data =
5844,6844,7967,6355,6130,2981,6837,5952,4701
4948,4940,5863,5407,4792,5575,5702,6066,4417
6790,6440,6418,6093,5582,6009,5993,5016,6183
5264,5624,5665,6321,5310,6608,6546,5100,6825
4423,5774,4324,5813,6234,3700,5438,8903,5509
5778,5789,5722,5710,5756,5718,5725,5635,5700
6255,5518,5532,4500,7596,2771,6815,6526,6602
6725,5401,3588,5961,5904,6142,5089,6426,5948
4761,4995,7398,4609,5566,6140,5024,6033,6763
4936,5750,4961,5758,6002,4545,5546,7583,5606
6403,4729,4767,7601,5145,5905,5679,5267,5677
Counting starts at 1.
The entry directly below the smallest entry? 6142
The top-right entry is 4701
The entry at row 2, column 1? 4948
The entry just right of 5961 -> 5904
The entry at row 2, column 3 -> 5863
The entry at row 3, column 1? 6790
The entry at row 3, column 2: 6440
The entry just left of 6093 -> 6418
The entry at row 1, column 2? 6844
The entry just right of the smallest entry? 6815
The entry in row 1 and column 3? 7967
The entry directly below the centre entry? 7596
The bottom-left entry? 6403
The entry just left of 5624 is 5264
The minimum: 2771
The entry in the bottom-right corner -> 5677
The top entry of the column that holds the largest entry? 5952
The entry just right of 5718 is 5725
The entry directly above the smallest entry -> 5718
The entry at row 1, column 1: 5844
The entry directly below 5089: 5024
The entry just right of 5778? 5789
The entry directly above 5750 is 4995
The entry directly below 6440 is 5624
The entry directly above the centre entry? 6234
The entry directly above 5789? 5774
The top entry of the column that holds the smallest entry: 2981
The entry just left of the centre entry? 5710
The entry just right of 5789? 5722
The entry just right of 6418? 6093

Read these off the array that follows. Rows and columns are numbered from 1.
1) Give the entry at row 3, column 1.
2) Give the entry in row 1 and column 1.
3) Give the entry in row 2 and column 1.
4) Give the bottom-right entry.
5) Give the entry directly above -0.95.
6) Give the entry directly below 2.28.
7) Give the entry at row 1, column 3.
8) Give the top-right entry.
-0.13	1.79	0.34	0.67	0.58
0.84	0.49	-1.29	-1.17	-1.23
0.71	0.15	2.68	1.20	2.78
-0.08	1.46	0.02	0.41	0.10
-1.32	2.28	0.59	1.69	0.55
-0.33	0.44	2.78	2.03	2.67
-0.95	1.92	1.28	1.83	1.19
-1.55	1.74	0.98	1.95	0.81
0.81	-1.93	0.49	-0.74	0.31
0.49	0.99	-1.38	-0.90	-1.19
1) 0.71
2) -0.13
3) 0.84
4) -1.19
5) -0.33
6) 0.44
7) 0.34
8) 0.58

m =
[[ -6  -1   5 -41  81]
 [ 13  40  65   0  39]
 [-38 -10 -65  22   7]
 [  5  19  86  30   6]
 [-34 -43 -20  47 -25]
 [  7  26  96  22  20]
 [  6  19  84  27   9]
 [-32 -40 -14  45 -22]
 [-36 -44 -30  43 -23]
 [ -1   4   7 -46  81]]
Counting starts at 1.
What is the entry in row 1 and column 3?
Answer: 5
The entry just left of the smallest entry -> -10
What is the entry just left of the largest entry?
Answer: 26
The entry in the top-right corner: 81
What is the entry at row 2, column 1?
Answer: 13
The entry in the top-left corner -> -6
What is the entry in row 3 and column 1?
Answer: -38
What is the entry directly above 43?
Answer: 45
What is the bottom-left entry?
Answer: -1
The bottom entry of the column that holds the largest entry: 7
The largest entry: 96
The entry at row 2, column 2 -> 40
The entry at row 1, column 2 -> -1
The bottom-right entry -> 81
What is the entry just left of -43?
Answer: -34
What is the entry directly above 27?
Answer: 22
The entry directly below 96 is 84
The smallest entry -> -65

Read these off the array that follows.
1) Find the fourth entry, reading row by row.
2) Find the last entry in the row that holds the largest entry.
3) Find the bottom-right entry.
4) Find the entry in the top-left corner.
5) Find the entry in the top-right corner.
6) Find the bottom entry of the column that holds the largest entry.
7) Find the maximum.
8) Find the bottom entry of the column that holds the smallest entry.
[[  0   9 -17 -12  -9 -23 -10]
 [-47   6  11 -22 -59  -4 -42]
 [ 26   2  55  18  15  41  26]
 [ 18   1  28   5  17  24  26]
 [  0   0   3 -12   9   0  11]
 [ 22  14  10  13   6   0   2]
 [-10  34 -28  -8 -29 -46 -36]
 [-10  31 -21  -9 -20 -37 -27]
 [ -7  47 -32   5 -46 -57 -57]
 [-30 -53  77 -31 -44  72  -1]
 [-25   1  17  -9 -42   6 -30]
 [-22  -7  15 -13 -52   1 -38]]
1) -12
2) -1
3) -38
4) 0
5) -10
6) 15
7) 77
8) -52

array([[-0.15, -0.15, -0.25, -0.17, -0.09, -0.14, -0.10, -0.14, -0.13,
        -0.23, -0.11],
       [-0.11, -0.15, -0.08, -0.17, -0.12, -0.14, -0.10, -0.14, -0.13,
        -0.09, -0.11],
       [-0.11, -0.15, -0.13, -0.17, -0.12, -0.14, -0.10, -0.14, -0.13,
        -0.14, -0.11],
       [-0.04, -0.15, -0.15, -0.18, -0.12, -0.14, -0.10, -0.14, -0.13,
        -0.14, -0.11],
       [-0.15, -0.15, -0.15, -0.13, -0.12, -0.14, -0.10, -0.14, -0.13,
        -0.18, -0.11],
       [-0.13, -0.15, -0.11, -0.17, -0.14, -0.14, -0.15, -0.14, -0.13,
        -0.14, -0.11],
       [-0.11, -0.03, -0.20, -0.17, -0.12, -0.14, -0.19, -0.14, -0.13,
        -0.14, -0.11],
       [-0.11, -0.15, -0.13, -0.17, -0.12, -0.14, -0.10, -0.14, -0.13,
        -0.14, -0.11],
       [-0.11, -0.15, -0.06, -0.17, -0.12, -0.14, -0.23, -0.14, -0.13,
        -0.01, -0.11],
       [-0.11, -0.15, -0.13, -0.17, -0.12, -0.14, -0.10, -0.14, -0.13,
        -0.14, -0.11],
       [-0.02, -0.15,  0.07, -0.13, -0.12, -0.14,  0.16, -0.09, -0.13,
        -0.09, -0.18],
       [-0.11, -0.15, -0.13, -0.17, -0.12, -0.14, -0.10, -0.14, -0.13,
        -0.14, -0.11]])
The entry just right of the largest entry is -0.09
The entry just left of the largest entry is -0.14
Give the entry just right of the smallest entry.
A: -0.17
The smallest entry -> -0.25
Give the entry just left of the smallest entry.
A: -0.15
